These are the activations of a small neural network, seen along a few directions. Each row is one input.
In each table, some parts of the input vary, and every possible input appears once, in random order.
A made-up example of a description, with smaller parts first: one of 8 places around a ring, together with either a single point or (one of 2 separate values, together with one of 4 places along a line) or one of 11 places around a ring.
Shared parts are said once, and a part with two or three values counts as separate values.

Other details of the inputs vary at random and push rows far along two fixed directions, the same in every table; ignore that.

Table:
R1: [ 19 -10  11  11   0   8 -14 -21 -17  17  19  11  13 -30]
R2: [ 46   8   5  19 -41 -55 -58  56  24 -12  19   7 -10 -26]
R3: [ 78   8  13 -17 -25 -36 -61  44  34 -15 -10 -55 -21 -45]
R4: [ 52 -10  30  15 -40 -48 -48  38  35 -13  25  -1  -7 -39]
R5: [-81  35   3  -5  37   6  65 -62  25 -32  30  -8   9  53]
R6: [-14  50 -26 -42 -20 -20   8  53  66 -35 -24 -29 -42  19]
R7: [ 28   6 -12  18 -37 -63 -48  52  36  -8  20  -1  -9 -24]
R8: [-60  19 -32 -42  80  78  79 -78 -85  -6 -48 -16  20  75]
R9: [  32  -68    8   27    4   61   -9  -18 -105   62  -29   58   31  -15]
R10: [ 55 -80  -8 -27   0  97   1   3 -79  76 -83  37   5 -28]
R11: [-99  -7 -22   6  65  66  91 -75 -66  25 -14  30  30  72]
R12: [-89  45   7   0  48   4  70 -43  32 -32  22  -5   2  78]
R13: [ 25  -8  20   9   5   8 -11  -8 -22  12  14  13  10 -22]
R14: [-26  32   9  10 -24 -46  -1   5  51 -39  37 -16  -7   4]
R15: [-105   90  -19  -49   11  -14   76   18  104  -67  -12  -52  -48   81]
R16: [ 45  10   9  11 -40 -53 -49  43  17 -21  24   4  -6 -32]
R17: [-28  35 -17   8 -14 -54  -8  13  52 -37  34 -11 -10   3]
R18: [-99  31 -14   5  31   2  64 -46  19 -28  23  -5   4  53]
R19: [ 77  -9  15 -16 -35 -40 -59  47  38 -18 -17 -51 -20 -37]
R20: [-21  45  -5   2 -17 -51  -5   4  44 -43  38 -12  -6   6]
R21: [ 30 -88  -3  22  19  64   0 -33 -95  79 -30  54  37 -20]
R22: [ 25 -10  17  17   6   9 -19   2 -16  23   8  17   7 -15]
R23: [ 65  -2   7 -12 -43 -39 -57  53  24 -22 -20 -48 -21 -33]
R24: [  31  -63   12   17    3   59    0  -27 -108   49  -22   52   33  -22]
R25: [ 57 -62 -10 -28  10  99  -3   4 -80  78 -75  32   4 -36]
R26: [ 12 -21   0  17   3   6 -16 -13 -10  24  16  12   9 -33]
R27: [ 41 -25  10  24 -44 -51 -55  34  48  -1  27  -3  -8 -50]
R28: [-95  51 -11  -1  57   3  67 -44  33 -18  27 -14   2  63]
Description of these inputs: one of 4 places along a line, together with either one of 2 separate values or one of 5 places around a ring.
Changing only the place on the line of 4 turns R11 into R7. The same change can be made to R23. Which row results? -> R8
Change only the place on the ring of 5 in R4. List by row number the other rows that result. -> R5, R12, R21, R27

Table:
R29: [ 16  -5  -3 -13  -5   3  -7   6  12   4 -10 -14  -6 -19]
R30: [  0 -18   5  29  -7 -22 -13   1   4   5  25  18  11  -7]
R31: [12  3  2  2 -5  0 -9 23  4  8 -6  4 -8 -5]
R32: [-36  -6   3  10  58  51  44 -71 -73  19   5  20  34  30]
R33: [ 10   4  -1  -4 -12   2  -6  19   7   4  -5  12  -7 -13]
R34: [ 18 -10   7  -8 -11   0  -7   7   9   1 -15 -16  -5  -6]
R35: [ 16   5   9  14   1 -15 -19 -12  -4  -1  28   4   9 -17]
R36: [ 16  -5  -2  -7 -15  -5 -13  10  -5  -9 -18 -14  -3  -1]
R37: [ 12  -1  -3  -4 -17  -7 -10  20  -6  -3 -11   1  -3   2]
R38: [ 13  -5   7  -2  -1   4 -10  16  13  11  -7  -7  -8  -9]
R39: [ 17   1 -14  -9  -6  -2 -17   7  -1  -2 -12 -13  -6 -10]
R40: [ -5 -18   7  30 -18 -21 -11   1   4   4  22  20  11  -7]
R41: [ 14   4  12  12  -2 -15 -16 -11  -6  -5  28   6  12 -21]
R42: [ 18  -4  -5 -10  -3   3 -10   4  13   8  -9 -15  -7 -15]
R43: [-35 -12 -11 -14  54  65  53 -53 -52  27 -30   0  16  33]
R44: [ 19  -5  -4  -7  -4  -7 -14  11  -3  -7 -17 -15  -4  -1]
R45: [-39  -8  -4  -8  36  66  56 -42 -58  21 -29  30  16  41]
R46: [ 12   3  -9  -2  -5  -8 -13  22  -6   4  -8  -3  -4  -2]
R47: [-124   84   -4    8   15  -65   63  -20  105  -77   66  -28  -17   70]
R48: [ 15   0 -12 -12  -9  -2 -13   9  -2  -7 -13 -12  -4 -14]
R49: [ 16  -9   3 -11 -11   2  -5   7   8   0 -11 -15  -9 -13]
R50: [ 10   0   4  -2 -17   2  -4  20   4   1  -5  11 -10  -8]
R51: [ 11  -4   3  -9  -7   7  -7  12  15   7  -5  -1  -7 -17]
R52: [-43  -8 -19 -16  37  62  56 -45 -70  16 -27  24  17  39]
R53: [ 11  -8   9  -8 -13   7  -5  13  12   3  -6  -1 -10 -12]
R54: [ 16  -1  -5  -5  -7 -10 -12  20  -5  -2 -10   0  -3   2]
R55: [ 13  -9  13  -4 -12   5  -7  13  13   4 -10  -3  -6  -5]
R56: [ 16  -1  21  17  -7 -17 -16  -9  -9  -9  22   3  12  -9]
R57: [-39  -9   5   5  48  54  50 -75 -75  12   6  27  33  28]
R58: [ -8 -14  -2  26 -13 -21 -11  -3   7   9  27  23  10 -20]
R59: [12  5 -4 -2 -9  2 -9 17  8  8 -4  9 -9 -9]
R60: [ 21 -11   4  -8   0  -2  -8   8  10   2 -13 -17  -6  -6]
R61: [ 14  -4  -6 -10 -15  -3 -11  10  -5 -10 -14 -13  -7  -8]
R62: [ 14  -3   1  -7  -5   7 -10  10  16  11  -4  -2  -9 -13]
R63: [ 16 -10  10  -5  -2   3  -8  14  14   5  -8  -4  -7  -5]
R64: [15 -1  6  0 -6 -2 -7 21  5  3 -8  8 -7 -1]
R65: [ 13   5 -15  -6  -9  -5 -14  16  -2   4  -6   2  -5  -6]
R66: [ -5 -12  -5  28 -10 -20 -15  -4   8  13  27  20   8 -15]
R67: [ 16   0  -8  -5  -3  -6 -16  13  -5  -2 -15 -18  -5  -6]
R68: [ 19  -2  19  16   3 -19 -17  -9  -7  -7  24   1  11  -9]
R69: [ 11   3 -13  -9 -12  -5 -10  18  -3   0  -7   4  -3 -10]
R70: [-118   86   -6   12   26  -66   55  -17  104  -69   64  -35  -14   71]
What is each input in this table made of? -> one of 6 places around a ring, together with either one of 2 separate values or one of 5 places around a ring
Changing only the place on the ring of 6 turns R70 into R30. The same change can be made to R38. Which row results? -> R63
Changing only the place on the ring of 6 turns R34 into R49. The same change can be made to R37. Which row results? -> R52
Change only the choice among 2 separate values in R58. List by row number the other rows that result. -> R41
Change only the place on the ring of 5 in R38. List by row number the other rows that result. -> R31, R43, R46, R67
Change only the place on the ring of 6 in R64. List by row number the other rows that result. -> R31, R33, R45, R50, R59

Table:
R71: [  3  18  18  28 -23 -56 -26  16  41 -22  50   5  -1 -14]
R72: [ -4  10  -3  -9  12  11  11  -5 -18  -5 -10   0   2  17]
R73: [-18   1 -17  -5   0  13  13   1 -10   6 -12  10  -2   9]
R74: [  1  -1   2 -10  13  12   9 -20 -13  -6  -8 -15   4   7]
R75: [ -5   1  -5  -7  12   8  10 -10 -20  -6 -14  -9   4  17]
R76: [  9  11   2   0 -33 -38 -21  40  43 -21   3 -16 -18  -6]
R77: [  3   8  16  30 -24 -59 -28  12  41 -22  47  -4   1 -14]
R78: [ -6   5 -16  -8  11   9   7  -6 -19   0 -12  -3   3  10]
R79: [ -9   1  -4  -6  13  17  11 -10  -2  10  -6  -4  -1   1]
R80: [ 90 -79  -3  13 -36  26 -61  31 -51  67 -32  38   9 -73]
R81: [-26  -1  -2  24  12  -7   9 -28 -12   3  31  20  18   4]
R82: [-15 -10  -2  -5  10  16  19 -10   2   7 -11   1   0  13]
R83: [  2   9   4 -12  14  14  10 -15 -12  -5  -5  -6   2   7]
R84: [-14   0   0  -6  10  18  20  -5   3   7  -7  10  -2  12]
R85: [  9  20   4  -2 -32 -34 -19  45  43 -21   6  -6 -20  -6]
R86: [-8  6  8 -7 14 20 16 -9 -1  4 -4 -1 -2  8]
R87: [  0   4  -8 -11  13  12   6 -16 -13  -1  -7  -9   3   0]
R88: [ -9  -4   6  -5  14  17  15 -14  -2   4  -8 -10   1   8]
Changing only one part turns R87 into R83. The same change can be made to R79. Which row results? -> R86
What is each input in this table made of? -> one of 3 separate values, together with either a single point or one of 5 places around a ring
Which other rows agree with R75 in the choice among 3 separate values? List them by row number. -> R74, R76, R77, R82, R88
